Each row below holds a small network's activations on one input, seen along a few directions.
In each table, some parts of the input vary, and every possible input appears once, in random order.
Descriptions start from the smaller parts, as in this example, which fits no table here: one of 8 places around a ring, together with either a single point or one of 9 places around a ring or (one of 3 separate values, together with one of 6 places along a line).
Shared parts are said once, and a part with two or three values counts as separate values.
In the rows, 128 means zero.

Other details of the inputs shift rows strongly along two fixed directions, in all tables alike. That doesn't count.

Table:
r1: [149 156  82 173 144 118 125 108  53  82 121 117 184]
r2: [124 148 125 138 165 143 154 108  96 111  95 132 190]
r3: [166 115 178 122 108 121 102 139 191 164 161 118  81]
r4: [ 95 137 129 122 160 149 134 131  98  86 102 139 157]
r5: [152 119 121 118  82  95 104 154 134 135 165 128  77]
r6: [124 167  84 170 160 126 108 104  53  69  95 125 194]
r7: [119 133 132 115 160 153 154 115 128 136 108 128 178]
r8: [ 93 149 134 121 179 135 148 110 109  96 116 132 172]
r9: [172 121  85 139  69 100  79 148 115 134 144 127  93]
r10: [143 158 100 173 150 108 107 122  77  99 108 118 177]
r11: [166 101 114 143  54 102  99 164 109 138 157 117  84]
r12: [162 106 111 128  59 106 104 147 124 146 172 118  82]
r13: [114 162 146 162 188 131 160 109 131 118 113 116 123]
r14: [160  92 122 115  63 115 112 152 149 159 161 119  89]
r15: [ 87 100 194  43 161 180 200 107 228 198 113 155 139]
r16: [ 63 102 197  44 158 182 184 115 230 195  92 169 122]
r17: [174 112 168 129 102 132 109 141 164 147 164 113  88]
r18: [ 95 151 136 138 166 129 149  98 114 115 106 133 170]
r19: [122 169 106 189 172 130 128 113  79  75 116 107 129]
r20: [169 108 110 144  65  99  97 176  85 105 157 120  88]
r21: [ 89 139 124 115 155 152 136  96 127 117 118 134 155]
r22: [175 111 123 125  68  90  96 162 155 174 142 132  78]
r23: [106 134 138 130 148 144 159 109 109 117 112 133 164]
r24: [127 165 105 191 175 125 158 118  73  88 117 105 131]
r25: [153 120  91 137  73 102  87 155  93  99 157 129  83]
r26: [114 157  89 176 155 128 127  98  39  64 128 103 199]
r27: [155 115 150 129 101 130 111 148 177 157 153 124  48]
r28: [ 72 109 187  65 169 161 181 116 214 194  98 151 137]
r29: [ 74 120 187  58 171 162 183 100 219 194 113 152 133]
r30: [160 111 115 146  60  84  84 162 127 148 156 119  77]
r31: [158 116 123 133  78  90  95 172 117 125 151 126  81]
r32: [127 167  79 190 144  97 110  95  46  68 134 112 172]
r33: [134  98 116 109  69 120  94 150 154 157 153 127  77]
r34: [111 124 129 127 151 146 155 116 116 119 110 125 174]
r35: [130 163  89 172 148 100 117 113  48  57 136 122 161]
r36: [135 153 139 163 164 146 100 104 107  81 134 110 154]
r37: [178 105 115 115  68 111 107 155 145 165 157 123  87]
r38: [ 86 143 124 137 166 152 134 107 100  97  97 131 176]
r39: [ 83 101 200  35 163 181 201 124 215 180 118 163 123]
r40: [ 94 138 111 136 165 146 131 106 104  98  99 127 180]
r41: [152 111 115 128  82  91  99 170 119 129 151 126  83]
r42: [131 158  78 157 150 127 100 104  70  81 117 120 175]
r43: [127 159  85 178 154 121 136  90  45  60 124 113 200]
r44: [161 107 108 140  69  87  90 156 136 150 152 117  89]
r45: [100 103 200  52 168 184 196 131 221 207  83 160 149]
r46: [166 111 116 139  61  83  94 151 140 151 153 126  80]
r47: [146  96 120 102  67 117 105 145 171 163 150 140  71]
r48: [145  86 135 100  62 121  98 165 179 173 139 139  68]
r49: [ 99 103 185  56 169 180 193 129 209 200  87 154 153]
r50: [137 118 136 130 113 128 138 156 174 168 134 125  35]
r51: [153 101 177 107  99 141 106 149 207 172 153 127  52]
r52: [148 106  91 143  60 101  75 160 110 129 151 118  81]
r53: [112 135 129 119 159 152 130 124 132 129  87 141 167]
r54: [173 111  81 145  61  96  66 170 111 136 140 120  89]
r55: [ 69 102 182  48 168 178 176 137 198 164  95 163 128]
r56: [110 139 113 120 159 150 125 112 124 121 102 131 172]
r57: [ 72 115 185  63 169 162 178 108 215 192 109 148 139]
r58: [154 104  94 131  59 105  77 151 131 135 158 119  84]
r59: [137 103 115 106  79 119  96 162 133 127 152 133  80]
r60: [146  90 130 113  71 119 121 158 143 164 148 125  87]
r61: [123 152 152 154 183 152 160 103 121 107 122 116 144]
r62: [129 149 162 154 180 154 143 100 120  98 126 111 160]
r63: [ 86  98 199  39 159 178 208 126 213 181 113 169 121]
r64: [105 128 218  92 190 168 168 105 226 174 116 136 124]
r65: [100 148 125 134 173 133 142  94 120 113 113 122 185]
r66: [ 91 152 115 121 172 150 136 104  90  75 115 136 169]
r67: [147 106 116 117  71 110  95 168 121 123 146 137  70]
r68: [115 158 161 150 195 142 156  97 144 120 118 120 140]
r69: [ 92 141 127 125 162 149 142  99 120 105  96 140 174]
r70: [102 152 127 129 175 131 146  86 124 115 118 127 179]
r71: [123 151 123 127 166 129 136 104 128 132 114 129 168]
r72: [118 149  98 164 161 128 134 124  36  52 118 115 186]
r73: [ 86 145 118 127 164 150 145  90 111 104 107 138 169]
r74: [131 174  82 179 171 110 108 100  54  77 114 106 205]
r75: [119 153  96 162 157 128 129 116  39  49 130 113 187]
r76: [170 114 107 145  67  96 101 166  83 103 158 123  88]
r77: [134 166 114 192 170 126 146 115  73  79 123 103 134]
r78: [152 107 103 118  65 110  87 143 144 143 159 126  79]
r79: [ 98 149 145 121 174 132 157 114 112 102 107 144 163]
r80: [167 104 120 136  60  86  89 162 147 158 152 123  78]
r81: [ 84 114 187  60 168 158 190 101 228 195 106 160 137]
r82: [119 182 103 202 194 112 151 106  74  82 112 103 140]
r83: [176 101 109 147  51  98  95 164 113 135 157 116  92]
r84: [182 127  94 150  73  80  86 149 117 144 152 121  96]
r85: [102 136 143 123 165 150 170 102 119 116 102 136 183]
r86: [161 104 114 130  59 106 115 145 126 148 165 125  81]
r87: [175 119  98 147  76  85  82 162 121 149 142 117  99]
Description of these inputs: one of 3 separate values, together with either one of 5 places along a line or (one of 4 places along a line, together with one of 6 places around a ring).
The inputs of r26 and r33 match in every part but the choice among 3 separate values. If r45 is changed in the same way as r26 into r33, which row does it become?
Answer: r53
The inputs of r66 and r5 match in every part but the choice among 3 separate values. If r21 is changed in the same way as r66 into r5, which row does it become?
Answer: r29
The inputs of r7 and r74 match in every part but the choice among 3 separate values. If r75 is changed in the same way as r7 into r74, which row does it become?
Answer: r8
Which other rows does r16 become when the choice among 3 separate values takes its other values? List them by row number.
Answer: r18, r23
Which other rows does r9 become when the choice among 3 separate values takes its other values? List them by row number.
Answer: r1, r84
Which other rows does r75 become when the place on the ring of 6 takes its other values? List them by row number.
Answer: r20, r39, r63, r72, r76

Table:
r88: [ 88 141  79 129 138 124  92 107  83  92  97 136 197]
r89: [159 116 156 119  95 113 104 127 200 184 156 120  83]
r90: [130 104 208  81 152 165 157 127 229 196 127 137 100]
r91: [191 122 126 162  76  95  75 133 135 139 177 101  95]
r92: [155 108 136 121  92 110 138 165 169 182 136 131  52]
r93: [107 125  81 117 121 138 128 116  56  84 105 140 211]
r94: [111  69 124  57  59 143 141 159 157 177 123 157 121]
r95: [103 160 151 142 201 154 154  95 152 135  96 127 153]
r96: [ 50 116 151  44 174 177 164 100 184 157  73 170 203]
r97: [127 137 102 157 107 122  98 138  81  63 170 111  74]
r98: [105 170 119 163 195 129 162  83  85  94 104 118 205]
r99: [105 164  92 183 168 125 129 113  31  18 134 116 137]
r100: [165 114 168 125 106 131 109 150 197 175 145 119  58]
r101: [147 102  91  89  64 115  89 152 112 132 137 147 145]
r102: [ 85 142 183 105 216 174 205 106 166 144  83 141 164]
r103: [191 126  93 180  65  74  89 150  75 111 173 101 105]
r104: [122 120 138 133 114 128 127 165  87  77 144 131  83]
r105: [128 123 158 106 137 132 135 121 209 196 124 135  91]
r106: [115 161 132 161 201 146 170 103  75  82 104 115 195]
r107: [175 140  71 186  76  66  94 151  76 121 151 108  88]
Describe the family of inputs behind these rows.
Answer: either one of 3 separate values or one of 5 places along a line or (one of 2 separate values, together with one of 6 places around a ring)
Which other rows does r89 become when the place on the ring of 6 takes its other values? List them by row number.
Answer: r90, r91, r95, r100, r105

Table:
r108: [168 119 130 138  82  98 147 165 113 146 153 124  81]
r109: [165 113 149 153  90  97  99 156 127 117 173 118  71]
r110: [157 117 116 139  85 115 146 151 125 150 145 122  69]
r111: [ 97 192  89 200 191 123 134  86  37  22 121 106 153]
r112: [ 87 140  80 125 149 135 124 106  47  70 132 127 194]
r113: [ 58  99 151  42 147 178 174 131 168 142 104 165 160]
r114: [108 184 111 193 187 112 137 101  35  27 129 110 162]
r115: [119 132 177 103 186 176 175 112 197 181  96 129 151]
r116: [147 124 114 165 103 109  94 146 143 127 154 116  40]
r117: [126  84 100  89  62 125 101 169 113 114 133 144 106]
r118: [165 104 117 107  58 123  77 119 145 149 162 138 118]
r119: [188 105 138 143  79  98 131 166 117 150 159 116  99]
r120: [ 88 136  94 129 141 156 118 135  40  53  81 148 194]
r121: [ 77 118 160  86 155 151 155  89 197 197  92 137 179]
r122: [156 121  99 128  68  77  91 152 154 178 131 133 106]
r123: [ 99 132 149  66 180 133 162 116 190 190  77 167 167]
r124: [125 165  85 205 182 130 145  98  43  76 102 108 182]
r125: [198 114 131 147  85 101 105 158 138 145 159  97  93]
r126: [169 139 131 163 105 116  66 143 154 133 163 104  59]
r127: [ 94 112 158  68 154 163 157  88 203 171 106 151 182]
r128: [ 98 138 209  97 198 174 150 102 204 148 116 131 123]
Describe the family of inputs behind these rows.
Answer: either one of 4 places along a line or one of 5 places along a line or (one of 2 separate values, together with one of 6 places around a ring)
Which other rows does r111 become when the place on the ring of 6 takes its other values? List them by row number.
Answer: r109, r114, r116, r126, r128
